A small network was trained on made-up records. Each row is its average activation on records with the value named, seen along a few directions.
Values that are neighbours, or in one group, have similar rows; names and order tell nothing.
Random noise pushes rows far along 13 fixed directions. That doesn't count. These rows show it; they differ only by the noise:
[ 128 -144  449 -414  365   18   31 -175   61 -345 -367 -248  118  577
 -186  262  -34   86  364  -36  -28  171 -655]
[ 100  114  865 -236  -11   54 -371   16 -337   64 -228 -602  114    0
   31  -67 -226 -380  239 -106 -475  143 -260]
[ -79  156 -735  -95 -127 -297  166   76  -16 -102   87  494  271    4
 -209 -174  -89 -146   16  279  537  -43  -65]
[ -41 -327    3  140 -329  396 -583 -281 -243 -270   98  635 -248  -56
   70 -156  -60  -50  -74 -356 -157 -134 -112]
[-131   79  297   44  366  817   59  153 -238 -145 -363   78   59   95
 -161  256  285  166  165 -364 -213 -159 -568]
[-101  -88  275  -30  195  240 -319  -70 -370   -7 -234  255  -27 -131
  376  158  149  -19  263 -158 -272 -278 -697]
[ 164  -21   61 -114  129  156  -65  360  121   26 -114 -352 -112   -9
 -385   86   11  -28   84 -201   52   72  511]
[-237  154 -177   45   -8  184 -161  -99   -6 -260  252  196   -8 -109
  -36 -161   71   62 -134 -170  -66 -261   42]
[ 102  188  370 -113 -169  377 -373  -35  191 -327  171 -209  187  193
 -388 -454 -387 -314 -321 -176 -403  -14  266]
[ 144 -595 -189   -5 -352   60 -507   56  -67   82 -167   52 -427  -89
 -242  178  -91 -147  129 -421  350  395  773]
[-289  -79  -53   -9  125  -80  -21   -5 -283 -141  -85 -235  -76 -161
   46  211  155 -188  195  -98  131  170 -221]
[  63  483   85 -173 -346  121  -98   -4 -128  -60   54  282  339   43
 -343 -274  -89  -18  149  -96   73    4   67]
[-134  637  -93  -83 -198  -96  129    7 -195  115 -137   86  338 -250
   18  -51  -83 -131  159   79  150   56  -81]
[ 300  -78  189  204  -41  -87  650  -40  116   54  200  -19 -177  671
 -316 -298  -92  465 -176  563  -17  100 -276]
[ 118 -289  -93  232 -227  680    7  207 -197 -172  -11  388 -253  192
 -645  -55  134  146  -24 -345  168  144  201]


Field ROF:
lus: [ 119   70  218 -549  -14   94 -344 -233  -17  -41  -43  -66  -21  399
 -342  -95 -262  459  145 -398   46 -298  401]
kulo: [-156   81  449 -337  195 -213 -198 -332  194  305  223 -588  129  208
  364    6    4  420  -42  -78 -395 -480  179]
gavi: [-202  323 -150  352  -58  403  479  530 -229  132   96 -159  305 -331
  -75 -122  114 -417 -170   78  -83  188  -45]
tepen: [-127  205 -237 -347  215 -596  479 -304 -329  -27 -277 -464    5  -76
   73  208 -353  296  263  145  250  -90 -241]
zof: [-266  -74 -200  174 -193  -56  -25   88 -209   28   25 -314 -251 -295
 -113   56  -39 -314 -168 -135  215  343  543]
tutin: [  88 -602  394   86   21  327 -149  307  -19  156  -42 -664 -113  136
 -290  243  273 -172  -15 -279  -83  357  452]
sen: [-676   51 -584  -14  -22 -158 -201 -152  272  245  -19 -257  457 -293
  318  293  308 -369 -124 -243  455  263  495]
zav: [  53 -375  160   81  175  -69 -122 -110   79 -875  339  -42 -230  -31
  145 -152  -97 -401 -173   69 -406   74 -456]
kes: [-103  -37  343  -59  412  245  101   82  297 -217   30 -468   -4  148
 -151   89   85  118 -227 -116 -397 -276  106]
pigu: [-222   48 -152   87  205  -39   18    0   70  423 -291 -417  178 -352
  373  187 -172 -332 -232   14 -104   47   29]
losun: [-166 -303  339 -130  182  -65 -357 -188  211  127   89 -263  243  406
  149  -53   42 -183  -21   75 -135  125 -315]
suz: [ 156  155   55  179 -221   98   67  -67 -177   -3  126  449  147 -241
  119 -188   52   -9  -33   21 -105  -97 -350]
mim: [ -88   61   65  342 -368    0  244 -463 -223  154 -174  250 -183 -117
  323  251  135  394   65 -166  105  380 -183]
vodiz: [ 275   65  149   50  253   86   63  473   63  154 -135   61 -184 -242
  -25  174  173   18   73   51 -136 -162  223]
ROF is arranged as 4 separate groups.
Which other values are in the same group as kulo? Give them in the order they are listed.
Answer: tutin, sen, kes
Which other values are in the same group as gavi? Give them in the order they are listed.
Answer: zav
Which other values are in the same group as zof? Give them in the order they are listed.
Answer: lus, losun, vodiz

Field SAF:
gef: [ 452 -280 -131  345 -194  -88  100 -106  296  -52  -74  770 -153   53
  252  -71 -134  -68 -140  367  -31  144 -418]
nidi: [ -13  498 -677  131  196 -138  517 -136  445 -463  -84  444  -18 -328
  174  355  189  251    9  -13  376   60  -73]
ridi: [ 139 -418  -67 -105 -123  316 -410 -203   70   27 -373  437 -198  327
 -144  139 -228  241    8 -311  218   28  241]
simo: [-186   87  281  155   18  179  174    6 -152 -295  201 -354   -2   12
 -232  -77  205 -103   -7 -121 -147  265 -240]
kan: [-354  464 -361   90   82 -280  482  179   12 -323  146  -89  282 -343
  -58  220  409 -355  140  128  360  288 -159]
rugi: [ 218 -127 -181 -248  232  202  -43  372  -17 -227 -363 -117 -254   -6
 -535  200 -144  -96  171 -251  165  -58  332]
zudun: [ 322 -704  -65 -193  358  -68 -289  286  274 -131 -248 -195 -111  173
 -214  251    5 -271  159 -110  120  194   55]
sebo: [ -74 -310 -363 -107 -130  505  148    1 -198  190 -399  127   20  360
 -350  115 -312  182 -100 -169  367  127  150]
peta: [ -96 -268  -88   57   87 -327  339    2 -239 -428  252 -184 -251   26
 -127   41  192 -128    7  154   86  107 -261]
gud: [ 455 -394  188    2  167 -299  266  311  -13  153  -95 -143 -425  335
 -199  184  113  285  288  246  194  172    8]
vinu: [ 139 -261  175 -156   83 -312  165 -197  -39   55 -245 -164 -275  157
  186  361   33  281  304   -9   46   76 -146]
nuvak: [  21  -94  382   19  -68 -123 -108  -79  -13  497  123 -218  114  113
  248   27  282  194  138   94 -110    6   46]
givit: [ -12   35 -169  -15 -266 -373   65 -109  -48  -12  298   21  -69  -47
   65 -164  -99   63   17  221   97   80  139]
giz: [ 332  169  149 -284  -94 -174  -31 -225 -174 -332 -420  196 -362  -92
  -10  174 -430   51  267  -51   -7  -45 -115]
SAF is arranged as 4 separate groups.
Which other values are in the same group as rugi? Give them in the order they are listed.
Answer: ridi, gud, giz
Which other values are in the same group as nidi? Give them in the order they are listed.
Answer: gef, simo, zudun
Which other values are in the same group as givit? Give them in the order they are listed.
Answer: sebo
